Each row below holds a small network's activations on one input, seen along a few directions.
In each table, some parts of the input vary, and every possible input appears once, in random order.
A made-up example of a description, with smaller parts first: line(6) and (point or ring(11) or (values(3) and ring(5))).
Shared parts are said once, and a part with two or three values counts as separate values.

Other details of the inputs shift rows strongly along two fixed directions, in all tables alike. That doesn't count.

A family of inputs:
R1:  13 -11  -8   5   4   7  29  -5  19   3  24   9 -27  20   9  15 -30
R2:   3 -16   2 -20  -6 -15  -5 -34 -19  -2   0   6  12 -14   2 -23   6
R3:  11  -3   1  16 -14  13  42 -11  27   5   4   1 -16   5  12  15 -11
R4:  18  -7 -11   0  -9  12  37 -10  29  13  20   2 -15 -11   7  -7 -27
R5:  -4  22   1  18  20  18 -15  45  16   6   3  -7 -14   9  -9  16  -6
R6:  19   2 -29   5  -3  13  36   0   3   0  31   9 -13   1  -2  -2 -33
R7:   3  -6  -4 -11  -9 -11   2 -26 -31 -10  -2   9  16 -14  -4 -23   7
R8: -16  13  17  -4  22  -7 -49  20 -19  -4 -16  -5   9   0 -11  -3  20
R9:  -7  19   8  28  -2  18  -8  51  31   8 -14 -13  -2  -5  -7   5  12
R10:  -2 -12   7 -17   7 -14 -10 -29 -22  -5  -1   8   3   6   5  -1   1
R11:  -6  25  17  20  11  19 -10  41  31  10 -13 -14  -8  -6  -7   9   6
R12:   0 -13   3  -9 -20 -16   8 -32 -13 -10  -9   3  17  -6   6 -12  17
R13:  -4 -23  19  -3 -14 -18  -5 -25  -8 -11 -11  10   8   7   7  -9  16
R14:  11   5 -11   2  -8  15  43 -15  21  10   8  -5 -12  -7   8  13 -18
R15: -18   9  16   2  -4 -11 -46  30  -7  -6 -26 -11  27 -15 -14 -20  38
R16:  11   1  -4  14  -9  15  43 -14  18   4   5   2 -17   6  11  20 -13
R17:  -1 -16 -10 -17  -6 -17  -3 -28 -28 -10   5   7  11   6   3  -4   2
R18: -17   6   8   4  12  -9 -48  25 -26 -11 -14  -1  13   9 -11  -1  26
R19:  -5  17  17  16  10  16 -11  41  38  12  -8 -11 -12  -5  -6   4   0
R20:  -5  18   3   9  26  15 -24  49  23  12   6  -9 -16   4 -10   9 -12
R21:  11 -11 -13  15  -6   8  33   0  15  -1  19   9 -20  23  10  18 -21
R22:  -3 -24  -3 -19  -2 -21 -12 -23 -24  -8   3   9   8   9   4  -7   1
R23: -20   4  28  -7  10 -10 -55  24  -1   4 -27  -9  17 -15 -11 -16  27
R24:   1  -8  -2 -10 -14 -12  10 -32 -20  -9  -6   2  13  -5   4  -6  13
R25:  -3 -11   3  -3  -4 -14  -4 -23 -27 -13  -5   9   8  13   6   3  11
R26: -18  15  16   5  -1  -8 -43  27 -12  -7 -29 -12  26 -13 -13 -14  41
R27:  12  -6 -21   2  -5   7  32  -1  17   4  22   2 -14   9   6  11 -26
R28:  -4  22   2  12  24  17 -18  43  17   8   5  -8 -16   6 -10  14  -9
R29:  11   1  -6   3 -13  11  41 -13  29  10   5  -5  -9  -8   9   8 -14
R30: -19  13  30  -2  15  -8 -54  24  -6  -2 -27  -9  14 -10 -12 -11  32
R31:  -3  31  -2  19   5  21   1  40  20   8  -9 -17  -2 -10  -9  10   7
R32:  -3 -10  14 -15   2 -11  -6 -32 -16  -2  -7   4   3  -2   4  -3   7
R33:  11   2  -6   9   2  11  33  -8  14   3  13   5 -20  14   9  20 -22
R34:  11   1   1  10  -3  14  39 -14  20   6   7   2 -19   6  10  18 -16
R35:  -2 -18  -6  -4  -9 -16  -3 -22 -32 -16   1  12   9  17   5   1  10
R36: -16   6   9 -11  21  -7 -50  19 -18   0 -10  -4   9  -2 -11  -4  12
R37:  13  -5 -23   7 -10   7  36   1  15   0  23   3 -12  12   6  10 -23
R38: -21   3  16   1  17 -14 -62  33 -23 -11 -15   0  13  10 -14  -7  27
R39:  12   1 -16  13  -7  12  41  -8  10   2  12   3 -15  13  10  21 -18
R40:  -5  26 -11  22  10  16 -16  62  17   3   2 -13  -3   4 -13   9   2
R41:  -3 -16  18 -15  -3 -15  -7 -33  -9  -3  -9   5   6  -2   7  -8  10
R42:  -2 -19   6  -1 -25 -18   4 -21 -11 -13 -10   6  16   1   6 -13  20
R43:   1  37 -13  14  17  22 -11  52   9   8   4 -11  -1 -17 -19  -6  -8
R44:   2 -10  -9 -12 -10 -15   8 -30 -26 -12   1   6  13   4   6  -3   5
R45:  -3 -25   2 -20   3 -20 -15 -25 -22  -6   5  11   3  11   5  -6  -2
R46:  -1  30 -10  18   9  19   0  42  15   5  -2 -13  -4  -1  -7  14  -1
R47:   4 -16 -14 -22   5 -16 -13 -28 -36  -7  15  10   8   0  -1 -16  -4
R48:   2 -18   3  -9 -18 -18  -5 -19 -20 -12  -3  12  19 -13  -4 -34  11
R49:  -3  32 -14  18  19  20 -28  74  10   5  10  -8  -1 -11 -26 -12  -9
R50:  13   0 -23  11  -8  10  38  -2  10  -1  20   3 -14  14   7  17 -20
R51:  14   1 -24   5  -8  10  38  -5  11   1  22   1 -12   9   6  14 -23
R52:   1 -10  -7 -16  -6 -14   5 -31 -23  -7   0   4  11   1   6  -2   2
R53:  12  -4  -9   0   8  11  27  -8  16   8  22   5 -25  13   8  17 -31
R54:  -4 -14   9   0 -17 -14   2 -26 -16 -11 -14   5  13   2   7  -6  22
R55:  -4  -9  15 -10   2 -11  -7 -28 -17  -6  -9   5   3   1   3  -2  10
R56:  -2 -10   5 -16  -6  -9   5 -35 -15   0  -8   2   8  -7   6  -2   5
R57:  -3  -9   5  -1 -11 -10   3 -25 -22 -10 -12   4  11   2   5   0  18
R58:  11 -11   6   3  -7   8  34 -13  36  11  10   3 -20   2  13   7 -22
R59:  -2 -17  15 -17  -6 -14  -2 -35  -7   0 -10   4   7  -6   7  -8   7
R60:  18   2 -13   7 -13  13  43  -7  19   5  15   4  -9 -13   2 -10 -22
R61:  -6  22   5  13   1  16  -9  45  36  14 -11 -17   0 -17  -9   0   5
R62: -13  17   7 -11  18  -3 -50  19 -22   3 -15 -10  19 -24 -18 -21  23
R63:  -5  25  -7   7  20  19 -16  44  18  14   2 -14  -9  -4 -10  13 -10
R64:  -1 -12   3 -19   4 -12  -4 -31 -20  -1  -1   7   4   3   6   0  -3
R65:   5  -9  -9 -21   5 -13  -8 -29 -31  -4   8   7  10  -6   0 -15  -2
R66:  -5 -23  16   1 -19 -18  -4 -22 -11 -12 -13   9  11   7   8  -9  21
R67:  -7  21  -7  24  11  17 -17  59  16   4   0 -10  -6   9 -11  12   2
R68:  -3 -22  11 -14 -15 -17  -2 -29  -4  -2 -10   5  11  -5   8 -12   9
R69:  -5  26   8   5  18  21  -7  30  25  19  -8 -16 -10 -14  -8  11  -5
R70:  10  -1  -2   0  -9  11  38 -16  30  13   5  -4 -13  -7  11  10 -18
R71:  12   2 -14  -2   1  12  36 -13  16  11  13  -1 -16   2  10  18 -28
R72:   2 -22 -12 -22   4 -20 -21 -21 -35  -8  16  12  10   3  -3 -21  -3
Description of these inputs: line(6) and (values(2) or ring(10)).
Changing only the line(6) part turns R43 into R7. The same change can be made to R52. Which row results?
Answer: R14
Changing only the line(6) part turns R69 into R45. The same change can be made to R57. Which row results?
Answer: R67
Which other rows agree with R6 in the line(6) part? List them by row number.
Answer: R5, R17, R18, R28, R35, R36, R47, R50, R51, R53, R63
Which other rows does R61 become when the ring(10) part takes its other values? List them by row number.
Answer: R9, R13, R15, R19, R23, R42, R58, R66, R68
Start at R41 and move only the ring(10) part, one step at a time. The first step leads to R59. Which rows follow, in order?
Answer: R70, R29, R12, R26, R54, R3, R11, R30
Which other rows does R4 become when the line(6) part takes its other values? List them by row number.
Answer: R2, R47, R62, R65, R72
Which other rows does R72 become when the values(2) part takes its other values? List them by row number.
Answer: R49
